These are the activations of a small neural network, seen along a few directions. Each row is one input.
In each table, some parts of the input vary, and every possible input appears once, in random order.
A made-up example of a description, with smaller parts first: one of 8 places around a ring, together with either a single point or one of 11 places along a line or (one of 3 separate values, together with one of 4 places along a line).
Shared parts are said once, and a part with two or three values counts as separate values.
In the rows, 128 means zero.

Other details of the inputs vary at random and push rows far along three fixed directions, the same in every table; ignore that.

Table:
R1: [ 76 136 144 212  81 106 162  82 122 202 138]
R2: [116 135 123 124 146 130 113 125 155 123 138]
R3: [143 123 134 122 103 143 122 138 114 115 122]
R4: [137 115 132 124 113 130 128 142 102 111 136]
R5: [151 118 145 158 118 102 130 125 104 147 126]
R6: [113 126 123 116 148 125 118 112 149 124 135]
R7: [140 136 132 118  96 131 125 140 112 113 125]
R8: [117 140 108 119 149 137 129 119 144 134 124]
R9: [140 114 134 114 107 128 139 139 102 113 141]
R10: [144 137 137 120 103 144 141 145 109 118 131]
R11: [153 123 131 119 113 133 135 142 105 124 145]
R12: [141 119 137 121 108 127 118 136 104 112 136]
R13: [149 124 128 117 117 127 135 140 101 122 141]
R14: [106 132 111 124 145 142 122 121 144 123 120]
R15: [155 126 136 115 109 132 128 137 107 125 145]
R16: [148 134 146 117 105 133 131 142 108 117 147]
R17: [137 119 134 121 111 126 124 138 101 110 135]
R18: [116 129 121 118 141 140 124 114 156 128 121]
R19: [ 76 143 146 227  82 103 154  86 124 191 134]
R20: [109 135 115 125 150 127 121 128 147 121 137]
R21: [119 146 126 122 147 141 123 123 154 129 123]
R22: [110 126 114 114 152 126 128 123 145 134 137]
R23: [194  57 144 191 206  78 124 160 132 136  28]
R24: [144 121 129 113  99 139 142 145 111 127 128]
R25: [142 125 134 124 105 132 131 149 110 113 144]
R26: [115 141 118 125 139 138 116 124 158 125 122]
R27: [110 134 113 112 145 130 127 119 147 134 120]
R28: [125 141 115 119 146 141 121 117 152 136 124]
R29: [144 125 154 160 116 104 133 130 104 139 126]
R30: [113 138 120 122 147 123 111 122 150 121 136]
R31: [146 135 126 112 108 133 135 134 104 122 126]
R32: [144 142 140 116 103 133 132 138 108 117 127]
R33: [114 127 122 125 148 137 109 119 150 124 137]
R34: [109 128 113 118 146 137 132 117 148 126 120]
R35: [141 120 134 109 107 120 135 140 102 122 139]
R36: [112 145 118 122 151 137 131 125 146 127 122]
R37: [109 138 118 122 149 122 117 124 147 120 135]
R38: [113 131 119 115 142 133 122 111 151 126 119]
R39: [110 126 120 116 151 124 124 114 145 123 134]
R40: [150 136 129 112 105 133 129 133 107 123 127]
R41: [139 132 130 124  96 141 135 147 113 115 130]
R42: [134 125 140 161 107 109 135 133 110 135 108]
R43: [139 121 129 125 105 146 130 143 111 115 124]
R44: [118 138 115 117 155 125 121 116 141 131 138]
R45: [141 132 139 120 111 129 139 145 100 116 144]
R46: [192  54 146 198 213  74 109 166 125 132  44]
R47: [109 131 116 116 144 132 128 113 147 125 119]
R48: [112 149 120 120 150 132 127 122 146 125 120]
R49: [ 84 128 158 214  84 103 150  74 129 192 154]
R50: [150 116 139 112 105 127 131 142 110 126 141]
R51: [151 130 126 118 107 142 138 140 109 125 130]
R52: [113 143 124 120 156 125 123 122 143 124 136]
R53: [135 126 129 120 105 135 127 137 105 111 120]
R54: [117 132 117 114 141 137 124 120 156 138 122]
R55: [115 124 116 116 151 132 127 125 151 136 140]
R56: [110 136 117 122 141 138 112 116 147 123 119]
R57: [116 139 124 124 156 135 126 128 149 127 141]
R58: [145 121 136 108 104 121 129 138 106 123 141]
R59: [113 121 120 120 151 135 127 119 151 127 139]
R60: [114 135 116 112 142 131 122 118 151 136 120]
Each input here is: one of 2 separate values, together with one of 5 places around a ring, together with one of 6 places around a ring.
The inputs of R38 and R32 match in every part but the place on the ring of 6. If R23 is changed in the same way as R38 into R32, which row does it become?
> R10
Which other rows does R22 become when the choice among 2 separate values takes its other values? List them by row number.
> R1
Start at R52 and move only the place on the ring of 6, one step at a time. The first step leads to R37. Which rows follow, in order?
> R17, R39, R35, R44
Which other rows does R3 become when the place on the ring of 5 takes its other values? List them by row number.
> R14, R43, R53, R56
Which other rows does R16 become when the place on the ring of 6 takes its other values? List them by row number.
> R2, R15, R33, R49, R50
Start at R7 and move only the place on the ring of 5, one step at a time. The first step leads to R42. Which rows follow, in order?
> R19, R41, R26
Which other rows does R46 become when the choice among 2 separate values takes its other values? List them by row number.
> R43
